Each row below holds a small network's activations on one input, seen along a few directions.
In each table, some parts of the input vary, and every possible input appears once, in random order.
Descriptions start from the smaller parts, as in this example, which fits no table here: one of 4 places along a line, together with either a single point or one of 11 places along a line or (one of 2 separate values, together with one of 8 places around a ring).
Shared parts are said once, and a part with two or three values counts as separate values.
(in the rows, 128 means zero)

A family of inputs:
x1: [169 116 126 146 150  91 150 115 104 113 133 103 149]
x2: [104 142 155  87 159 152 140 152 129  94 122 139 104]
x3: [164 143 142 125 145  93 142 121 104 111 122  97 133]
x4: [105 128 135 114 172 139 116 136 119  97 137 160 115]
x5: [133 167  92  99 105 124 164 165 157 143 142 154 123]
x6: [113 163 164 111 122 141 134 100 154 131 161 108 145]
x7: [162 137  72 154 147 138 133 132 145 147 130 146 121]
x8: [167 118  56 140 136 124 111 136 130 148 146 144 131]
x9: [ 65  75 157 146 100 152  83 149 123 129  38 152 105]
x10: [140 140 152 104 112  94 183 149 110 117 137 102 125]
x11: [144 171  91 140 140 123 122 139 144 140 128 163 118]
x12: [133 104 113 147 129 139  98  78 129 132 190 105 141]
x13: [148 185 110 107 125 128 146 153 150 140 118 159 126]
x14: [118 148 149 139 131 137 111  93 142 139 174 123 140]
x15: [155 164 165 114 136  84 167 137 115 107 116 108 130]
x16: [114  93 108 125 176 153 111 134  84 110 151 151 110]
x17: [117 100 116 127 176 157 131 131 116 102 138 142 119]
x18: [128 119 131 149 137 146 115  77 143 141 174 104 147]
x19: [104 153 156 109  95 146 152 110 142 138 184 117 134]
x20: [ 91 129 137  68 138 147 158 166 130  95 146 125 120]
x21: [124  87 159 154  68  97 107 128 105 143  28 110 139]
x22: [172 102 110 139 142 103 136 122  81 116 148  88 141]
x23: [107 108 106 166  70 121  88 157 158 169  36 157 126]
x24: [ 93  80 169 163  59 145  74  94 156 168  75 116 128]
Q: What is each input in this table made of?
A: one of 4 separate values, together with either a single point or one of 5 places along a line
Q: Which other rows agree with x7 in the choice among 4 separate values? List them by row number.
A: x5, x8, x11, x13, x23
Q: Which other rows does x13 become when the choice among 4 separate values takes its other values? List them by row number.
A: x2, x6, x15

A family of inputs:
x25: [ 85 138 101  89 113 151 146 200 184  69  94 126  89]
x26: [175 188 126 128 143  65 174  65 106 118 191 101 144]
x27: [199  81   5 165 128  85  97 145 105 180 101 181 102]
x28: [122 182 136 106  93  64 190 149 120 145  50 122 127]
x29: [124  97 158 206  48  89 124  77 136 155  96  99 158]
x30: [151 139 110 105 184 192 142 124 137 110 230 129 110]
x31: [ 88  39 143 144 110 162  66  95 163 140 122 129 106]
x32: [139 157 140  86 124 103 161 173 103 109  46 101 113]
x33: [107 135 137  98 117 134 151 212  95  93  85 128 127]
x34: [ 89 106 151 159 102 188  55  83 159 176 110 170 133]
x35: [140  56 178 161  93 111  96 107 139 149  96  90 156]
x36: [110  64 175 154  97 139  51 132 114 133 118  96 145]
x37: [ 81 173 106  64 121 153 143 166 151 153  84 196 109]
x38: [112 208  97 129 200 185 138  96 145 128 218 153 146]
x39: [183 171 160 143 196 111 160 106  98 100 186  94 137]
x40: [144 114 127 110 180 116 153 117  93  88 220 132 147]
Q: What is each input in this table made of?
A: either a single point or (one of 3 separate values, together with one of 5 places along a line)

A family of inputs:
x41: [107 120 121 116 116 160 111 126 154 125 125 128 108]
x42: [ 91 129 130 112 107 148 130 153 147 133 114 150 113]
x43: [129 152  99 126 144 128 130 150 137 126 102 174 110]
x44: [154 123 110 131 120 106 137 132 138 135 118 109 132]
x45: [139 138 132 130 148 113 139 152 107 107  92 142 117]
x46: [120 160 156 135 111 108 128 143 148 131  81 128 125]
x47: [156 161 114 135 123 100 141 149 127 134  84 134 129]
x48: [125 121 136 126  98 117 120 118 151 130 107 104 132]
x49: [152 127 111 147 106 105 113 116 113 151 145 105 131]
x50: [148 101 125 150 149 136 122  98 101 119 136 124 146]
x51: [164 191 129  99 151 107 187 124 124  99 207 108 143]
x52: [104 148 137 118 132 141 119 145 154 137  94 165 117]
x53: [130 122  88 124 136 144 110 141 141 123 139 137 118]
x54: [107 101 136 131 115 150 101 115 145 146 159 145 119]
x55: [127 112 120 120 132 110 152 161 110 112 103 134 125]
x56: [127 116  97 154 159 149 107 100 134 148 148 150 140]
x57: [111  97 150 121 124 132 116 125 126 104 118 108 126]
x58: [132 187 112  86 184 136 171 126 135 103 219 139 124]
x59: [113  93 161 130 115 125 102 111 109 134 141 116 130]
x60: [142  93 125 135 138 123 118 121  93 138 144 111 126]
x61: [139 102 118 126 142 126 121 140 108 109 124 113 132]
x62: [128 116 153 139  89 120 113 105 130 156 138 109 134]
x63: [115 137 140 120  82 117 140 147 135 140  94 118 135]
x64: [136 107 104 137 132 139 102 124 128 151 163 147 120]
x65: [111 106 155 146 143 143 110  91 118 124 123 109 137]
x66: [115 135  94 113 131 140 139 161 134 138 119 150 111]
x67: [110 119 135 147 141 164 103  94 151 146 138 136 126]
x68: [150 171 142  87 180 123 178 129 100  82 211 114 141]
x69: [145 140 113 126 100 107 151 157 123 137 103 126 134]
x70: [133 122 156 158 109 136 117  85 139 144 124 115 152]
x71: [ 99 115 151 111 108 128 141 147 115 112  97 124 120]
x72: [108 138 160 123 137 124 127 146 124 109  81 134 120]
x73: [155 126 115 166 123 118 127  94 123 140 134 118 153]
Q: The inputs of x58 and x68 match in every part but one. If x42 is changed in the same way as x58 into x68, which row does it become?
A: x71
Q: What is each input in this table made of?
A: one of 3 separate values, together with either a single point or (one of 2 separate values, together with one of 5 places along a line)
Q: Which other rows agree with x49 in the choice among 3 separate values? List them by row number.
A: x44, x46, x47, x48, x51, x62, x63, x69, x70, x73
Q: Which other rows does x72 become when the choice among 3 separate values takes its other values? List them by row number.
A: x46, x52

A family of inputs:
x74: [156 173  87 112 158 115 171 145 128 106 158 133 128]
x75: [115 114 139 109 143 149 119 110 135 125 182 135 116]
x76: [161 155 129  96 149  94 185 156  96  98 161  92 143]
x77: [122 110 107 148 141 163  89 116 124 146 134 153 122]
x78: [ 87 118 144 132  79 135 133 150 134 144  64 146 130]
x79: [115 161 126  87 150 141 143 140 145 104 135 129 104]
x80: [110 138  94 118 131 139 129 155 132 130 102 150 102]
x81: [ 87  97 153 159  89 148  91 110 144 135 113 146 145]
x82: [155 143 161 112 165 112 166  87 100 116 193  85 139]
x83: [133 113 130 158  74  96 100 151 137 151  37 126 129]
x84: [140  63 145 176  85 108  78 111 121 176  73 117 134]
x85: [156 151 120 129 172 136 132 105 138 106 184 124 144]
Q: What is each input in this table made of?
A: one of 2 separate values, together with one of 6 places along a line
Q: The inputs of x75 and x79 match in every part but the choice among 2 separate values. If x77 is changed in the same way as x75 into x79, which row does it become?
A: x80
Q: Which other rows does x78 become when the choice among 2 separate values takes its other values? List them by row number.
A: x81
